Each row below holds a small network's activations on one input, seen along a few directions.
Each table varies a few parts of the input and shows all the possible inputs, shuffled.
Descriptions start from the smaller parts, as in this example, which fits no table here: one of 2 separate values, together with either a single point or one of 9 places around a ring or (one of 5 places around a ring, together with one of 6 places along a line).
Shared parts are said once, and a part with two or three values counts as separate values.

A family of inputs:
r1: [  5 -14   4  12   3  -1   5  12   5  31 -22  -9  16 -25 -21 -17 -14 -11]
r2: [ 12   2 -17  -5   9  10  -4   5  15  35 -13   7  31  -8  -4  -3  11 -12]
r3: [-22   2 -20 -10 -16  17 -41  -7 -16 -40 -21 -38 -47 -17  20  -4  13   7]
r4: [-20  27 -23 -29   8   2 -15   4  11 -51   0   2 -16   5  49  31  23   8]
r5: [ 11  -4   9  -2  15  -7  12  13  19  23   0  19  24 -11   3  -1  -2   8]
r6: [-17  25 -14 -18   1   3  -8 -12   3 -59  23  -1 -14  23  47  38  21  10]
r7: [ 17   0  12  -5   2   1  15  -3   8  24  11  16  14  11 -13   2 -16   1]
r8: [  7 -16   1  12  -1   0  10   9  -5  28 -20 -11  13 -31 -28 -27  -9 -11]
r9: [ 3 -4  5  9 14 -1 18 -6  7 22 30 21 30 18  0  9 11  2]
r10: [ 19   2   4  -4  -6  -7   7   4  15  24 -15  12  23  10 -19   4 -11  -1]
r11: [  4 -17  17  17  11 -11  17  11  -3  21  -1   5   9 -28 -17 -28  -5  -2]
r12: [-10  26 -22 -31  -3   7  -9 -10  -3 -55   7  -2 -25  29  39  29  11   3]
r13: [ 6 -1 -5  2 21  2  8 14 10 28  7 23 28 -5  2  7 14 -2]
r14: [  1 -14  28  28   3 -10  17  -3  -2  19  24   8  14  -4 -15  -6 -15  -3]
r15: [ 14  -9  12  18 -14 -10  13   9  -7  25 -12  -4   7  -7 -36 -24 -14 -11]
r16: [ 7 -6 16  8  1 -6 21 -5 12 20 25 21 25  8 -2  9 -6 10]
r17: [-19   8 -12  -6 -29   7 -37  -5 -22 -43 -13 -31 -52   9   9   4   4   9]
r18: [ 12 -16  21  15   5  -7  19   0  -7  21   5   3   3   3 -21 -19 -22  -8]
r19: [-22   4  -7  -7 -19  11 -28 -18 -32 -47   7 -24 -60   9  14   1   0  13]
r20: [ 13 -16  21  15   4  -3  23  -3 -14  18   8  -2  -1  -4 -31 -28 -15  -7]
r21: [-32   4  -9  -5  -8   6 -35  -4 -17 -44   0 -20 -52 -15  25   3  12  17]
r22: [  2 -15  20  17  15 -12  12  14   7  24  -3   7  12 -21 -10 -17 -10  -3]
r23: [15  0 -2 -3 11  2 13 -4  0 26 15 18 20 21 -8  0  0 -6]
r24: [ 16   4  -8  -4   7  -2   4   3   9  27 -11  12  28  20 -17   4   6  -9]
r25: [ 13 -12  15  15   0 -12  10   7   3  23 -21  -3  11   2 -30 -15 -16 -11]
r26: [-29   3   0   6 -15   8 -27 -20 -26 -52  23 -23 -49   5  22  11   9  19]
r27: [ 15   0  -5  -6  -3   5   0   7  20  33 -17   7  26 -18  -7  -2  -7  -5]
r28: [  0 -19  23  28  -3  -9  27  -7 -10  17  23   7   9  -9 -23 -18  -9  -1]
r29: [ -9  30 -27 -33  -8   2 -18  -3   6 -53 -18  -7 -16  29  30  33  17  -1]
r30: [-13  27 -36 -34  -5  14 -25   0  12 -45 -19 -12 -12   1  41  26  22  -4]
What is each input in this table made of?
> one of 5 places around a ring, together with either one of 2 separate values or one of 4 places along a line
Changing only the place on the ring of 5 turns r27 into r16. The same change can be made to r2. Which row results?
> r9
Change only the place on the line of 4 in r11. List by row number the other rows that result.
> r5, r13, r22
Change only the choice among 2 separate values in r6. List by row number the other rows that result.
> r26

A family of inputs:
r31: [-33   1  -6   0   3  10 -40  -3 -24 -43   0 -25 -53 -11  15 -13  10  -6]
r32: [ -1 -45  23  29   4 -11  19  -6 -19  -5  27  14   1 -12 -12  -4   9   3]
r33: [ 10 -11   4  11   4 -12  10  19  -9   6 -33 -10   3 -12 -29 -19 -12  -8]
r34: [ -3  11   4  -8  -3  10 -14 -15   6 -37 -12 -23 -21  29  23  12   4  16]
r35: [ 16  -3   3   5   4  -9  19  14  16  13 -24 -18  16  -8 -13  -5 -11 -16]
r36: [-13  -2  14  -5 -20  -6 -30 -15 -21 -42 -13 -19 -57  12   1  -6  -8  14]
r37: [ 12 -22  12  21 -13 -12   0  14 -14   5 -30 -13  -7 -18 -24 -35 -23 -26]
r38: [  6 -24 -19   5  -7   7 -19  16  -5  16 -19  -8   8 -37 -21 -16   0   8]
r39: [ 20  10  -6 -10  14   9  23   0   6  36  24  20  35  34  -5   4  -7 -12]
r40: [ 14 -18   9  13  -9  -1  10 -18 -24  23   8   1   3  10 -30 -30   7  -8]
r41: [-23  19 -20  -9  -8   9 -15  -4 -17 -43   2 -18 -38 -14  24 -10  15  11]
r42: [-14 -23  28  14  11 -15  23 -14   0   3  31  12  17  -9  -2   5  -4  11]
r43: [-27  42 -16 -20  -1  10 -16  -4   2 -33   5   2  -7  -1  29  30  24   2]
r44: [  1  -5  -3  -3 -10  -1 -27  -2 -21 -43  -9 -23 -38  23   8   5  10  17]
r45: [  5  -8  14  28   5 -13  26   3  15   9  39  23  20   3   7  18   5   2]
r46: [ -2 -32  -4  16 -12  12 -25   7  -9  22 -25 -12 -13 -41 -21 -21 -11  -5]
r47: [-34  10 -19 -19  -1   9 -24 -11  -4 -40   4 -16 -13  -5  29   9  21  -2]
r48: [-17  39 -33 -37   5  19   3   6  11 -30  15   8   0   6  48  25  10   0]
r49: [  9  -8   3   6   7   3  18 -16  -4  28  15 -10  10  14 -33   4  -6  -5]
r50: [ -8 -28  38  35   1 -14  17  -8 -20  -1  27   6 -21 -20  -9 -22 -18   9]
r51: [  0  30 -14 -37  -1  -5  -7 -11  10 -22  -2  16  -6  37  36  35   2  18]
r52: [ 12  22   2   2  -2 -19  16  17  27  21 -26   9  24   1 -10  -1  -5 -15]
r53: [ 13 -23  16  24  -4   6  -2  -8 -31  24  15 -17 -15   6 -35 -33 -16 -15]
r54: [  8 -13 -14   9  -1  14 -13   1  18  24 -24  -7  24 -27   2 -12   0  -2]
r55: [ -4  26  -9 -16 -15  -4 -12  -4  14 -29  -3  -3 -18  32  15  37  11  13]
r56: [  6   2  12   1  17 -12  39  -5  13  17  39  41  28   6  24  18  -9  12]
r57: [  2   9 -15   1  -1  10 -13  29  27  41 -15   3  27  -7   6  -5   7   2]
r58: [ 10  14   9   3   5   8  16  -6  -4  33  16  11  27  23 -28  17  -1  -6]
r59: [ 14  14 -16 -30  12   9  -3  12  33  34 -11  26  30 -18   7  10   2   4]
r60: [ 22  16   2 -27  15 -12  17  12  29  16 -21  29  35   4  -4   3  -6 -17]
Changing only one part turns r35 into r52. The same change can be made to r34. Which row results?
> r55
What is each input in this table made of?
> one of 5 places along a line, together with either one of 2 separate values or one of 4 places along a line
Change only the choice among 2 separate values in r41. List by row number the other rows that result.
> r44
Change only the choice among 2 separate values in r55. List by row number the other rows that result.
> r43
List by row number the other rows that have the place on the line of 5 in common with r37.
> r31, r36, r46, r50, r53

A family of inputs:
r61: [  7  12 -23 -20 -11   3 -11  13  16  -9 -40 -14  11  -5   9  12  -2  -8]
r62: [  7   9 -23 -13  14   9  -9  10  27  41 -18  13  41  -8   2  10  12 -10]
r63: [ -4 -14  17  15  -3 -12  11   9   3 -14  -2  -9  -3 -21   8  -7  -9   7]
r64: [ -3  11  -6 -16   0   4  -9  -2  -8 -39  16  -2 -25  32  29  17  12  16]
r65: [-31 -16   7  23   6   3 -12   0 -22 -14  11 -11 -31 -33   3  -8   7   9]
r66: [-22  12 -10  -5  -4   9 -13 -20 -15 -35  30  -4 -25  21  22  16  20   9]
r67: [ -3 -16  17  22  22  -5  13   6  14  36  19  19  27 -24   1  -9   4   4]
r68: [  0  14 -26 -26  -8  12 -29   7   5 -13 -36 -14 -15 -12  12   7   4  -1]
r69: [-18  13 -32 -13  -9  15 -32   0  -5 -10 -23 -19 -13 -17   8   2  19  -7]
r70: [ 19 -16  16  17   9  -1  14  -7   2  53   6  12  28   9 -35 -18  -8  -7]
r71: [ 10 -11  12   4 -13   1  -5 -11 -19   0 -11 -16 -27   6 -26 -22 -17   3]
r72: [-12 -12  14   8   0  -3  -7   3  -7 -18   1  -8 -28 -28  11 -13  -4  13]
r73: [ -2  -6  21  15  12 -15  21  14   8   9  11  16   9 -23   0  -9 -10  -5]
r74: [ 19  -6  19  11  -1 -11  22   1  -4  27  -2   8  10  10 -37 -18 -22 -16]
r75: [  3  11  -1 -11  -6  -3   8  -6   5 -34  15   1  -1  34  24  26   0   8]
r76: [  4  18   3 -11   8  -7  18  -1   9 -12  28  25  11  31  16  24  -1  -4]
r77: [ 18 -13  15  11 -16  -7  12  -4  -8   4 -15 -16  -2  13 -29 -16 -22  -4]
r78: [ 5  7 -2 -5  9  2 12 -6  9 14 36 32 27 25 13 25 13 12]
r79: [ -7 -12   6  17 -14   5  -9 -18 -29   3   1 -21 -25   1 -30 -26  -2  -3]
r80: [ 10  15 -23 -22   6  -1   5  11  18  10 -28   9  28 -11   0   7   5 -15]
What is each input in this table made of?
> one of 4 separate values, together with one of 5 places along a line
Changing only the place on the line of 5 turns r78 into r75. The same change can be made to r67. Which row results?
> r63
Change only the choice among 4 separate values in r73. List by row number the other rows that result.
> r74, r76, r80
